Each row below is a small network's average activation on inputs in which a field has the value named, seen along a few directions.
Values that are neighbours, or in one group, have similar rows; names and order tell nothing.
In the rows, zero is written as 500.
Random noise pushes rows far along 2 fixed directions. That doesn't count. These rows show it; they differ only by the noise:
[531 437 391 514 412 646 511 693 508 541 717 671 481 660 515]
[545 446 628 582 527 434 543 547 604 531 418 294 490 323 541]
[661 434 440 524 495 476 290 496 613 460 690 549 289 721 674]
[555 436 390 513 423 623 468 661 524 526 725 664 444 685 544]


H, 10 values:
h6: [508 618 449 474 330 543 513 665 408 433 592 685 662 669 432]
h2: [409 360 424 398 443 481 489 285 388 418 662 516 576 606 555]
h7: [502 366 614 488 628 494 393 448 814 540 408 404 298 570 549]
h10: [649 461 545 517 519 346 274 360 661 388 589 307 303 573 789]
h3: [748 556 567 539 808 415 281 424 381 538 468 376 230 609 602]
h4: [514 585 719 576 595 311 483 347 724 379 310 341 424 376 460]
h9: [320 548 266 416 464 632 725 417 324 554 433 439 627 379 319]
h5: [389 692 275 396 416 610 485 505 376 560 521 740 501 534 457]
h1: [387 449 561 516 393 385 620 221 390 224 437 480 652 261 444]
h8: [480 594 443 460 506 649 500 826 312 787 451 918 683 662 347]
A value of H combines one of 2 hidden first parts with one of 5 second parts; all combinations occur once.
Changing only the second part turns h4 into h8. h7 has the same second part as h4; what does that change turn h7 into?
> h3
Changing only the second part turns h1 into h5. h2 has the same second part as h1; what does that change turn h2 into?
> h9

U, 10 values:
u1: [304 370 543 395 298 522 585 436 571 339 538 550 679 459 452]
u2: [502 562 431 465 520 311 270  96 602 325 429 472 287 536 593]
u8: [657 599 463 546 526 438 341 549 509 505 639 518 340 590 671]
u6: [518 580 268 392 602 639 320 511 449 646 599 842 295 831 441]
u3: [416 422 485 573 425 610 803 643 442 539 613 388 707 384 415]
u4: [440 599 383 397 478 439 382 255 329 382 500 552 465 542 503]
u5: [553 482 533 577 480 506 641 605 424 572 541 223 544 348 571]
u9: [657 437 651 631 567 375 449 407 729 341 459 363 396 549 560]
u10: [592 445 550 426 703 459 290 471 476 664 371 418 310 490 636]
u7: [675 494 747 604 573 341 370 584 702 493 325 479 504 511 540]
A value of U combines one of 2 hidden first parts with one of 5 second parts; all combinations occur once.
Changing only the second part turns u6 into u7. u10 has the same second part as u6; what does that change turn u10 into?
> u8
Changing only the second part turns u5 into u3. u9 has the same second part as u5; what does that change turn u9 into?
> u1
